These are the activations of a small neural network, seen along a few directions. Each row is one input.
In each table, some parts of the input vary, and every possible input appears once, in random order.
Descriptions start from the smaller parts, as in this example, which fits no table here: values(3) and (point or ring(9) or (ring(5) and line(6))).
Shared parts are said once, and a part with two or three values counts as separate values.
In the rows, zero is written as 128.

Other details of the inputs shift rows strongly along three fixed directions, in all tables alike. That doesn't count.
These rows show it; all are for the same input, with only those details redrawn:
[152 108 120 181 177 138 121 100 170 131 140]
[110  73  93 166 187 132 110  61 198 131 128]
[ 73  93 175 102  84  98 136 112  62 110  93]
[196 106 113 190 218 137 124  89 214 138 188]
[176 157 142 201 143 159 132 161 112 126 117]
[171 147 182 156 119 128 143 159  81 121 134]
[ 92 124  91 208 134 171 107 129 127 123  52]
[151 124 176 142 124 116 140 134  96 120 140]

Rows:
row 1: [ 64  48 117  65 159  85 120  68 126 124 105]
row 2: [142 181 162 157 151 155 124 183 127 108 133]
row 3: [ 78 147 102 186 137 182  86 154 147 115  51]
row 4: [ 39  82 142  28 138  81 131  76 104  80 131]
row 5: [ 90 120 134 164 108 145 120 131  90 116  66]
row 6: [121 108 155  64 101 105 156  98 134 161 220]
row 7: [174 161 127  93  88 156 152 187  90 134 156]
row 8: [ 87 139  53 175  92 205 122 168 160 138  83]
row 9: [198 152 163 109 183 126 114 141 140 118 177]
row 10: [162 166 179  89  60  85 164 146 113 136 148]
row 11: [172 167 119 170  79 109 123 194 110 152 152]
row 12: [194  83 111 127 225 106 122  59 190 133 198]
row 13: [155 156 125  88 101 144 150 143  88 159 174]
row 14: [ 63  97  99  44  92  87 127  46 131 156 126]
row 15: [171 107  65 100 156 128 130  98 220 133 161]
row 16: [186 136 156 161 191 133 118 136 177 136 175]
row 17: [ 89 169  63 187  93 173 118 126 153 167  71]
row 18: [143 158 183  71 142 110 133 157  80  99 151]
row 19: [ 94 141 130 101  35 131 149 172 107 114  79]
row 20: [179 168 155  67  76  86 158 139  97 135 141]
row 21: [ 60 155 103 170 136 169 124 156 125  90  73]
row 22: [ 57  65 133  54 145  89  97  67 122 115 105]
row 23: [185 162 119 122  80  93 124 184  74 146 157]
row 24: [ 72  96 109 158 145 136 119 123 133 129  69]
- Changing only one part turns row 23 into row 11. The same change can be made to row 9. Which row results? => row 3
- Describe the family of inputs behind these rows. => values(2) and (point or ring(5) or line(6))
- Change only the values(2) part in row 10. List by row number the other rows that result. => row 20
- Change only the ring(5) part in row 13. List by row number the other rows that result. => row 7, row 14, row 15, row 20
- Start at row 21 and move only the line(6) part, one step at a time. The first step leads to row 2. Which rows follow, in order? => row 3, row 16, row 24, row 5

Rows:
row 25: [ 80  94 183  66  63  82 147 112  52 127 120]
row 26: [143 112  79 187 225 152 107 103 225 123 145]
row 27: [202 143 116  97 118 111 154 144 164 140 206]
row 28: [ 49  74  65 166 126 137  93  82 155 133  61]
row 29: [162 166 149 121 117 135 130 159 105 120 113]
row 30: [196 157 116 203 170 158 126 140 195 142 151]
row 31: [207 138 161 145 181 127 131 151 142 121 200]
row 32: [130 133 197  85  98 115 154 160  52 118 145]
row 33: [153 161  89 168 139 170 119 157 111 142  91]
row 34: [193 109 198  99 147  63 159 109 141 131 216]
row 35: [ 87 132  80 154 136 141 103 123 131 118  54]
row 36: [ 96  55 139  20 155  60 135  18 172 132 201]
row 37: [120 187 169 142  78 164 145 199  43 109  95]
row 38: [112 164 148 154  64 149 143 166  62 131  84]
row 39: [151 168 125 182 152 178 123 171 149 117 105]
row 40: [ 67  82 119  79 111  95 105  92  98 118  95]
row 41: [ 30 100  42 108  95 138 103  89 181 152  93]
- Describe the family of inputs behind these rows. => values(2) or (values(3) and ring(5))
- Change only the ring(5) part in row 37. List by row number the other rows that result. => row 26, row 31, row 32, row 39
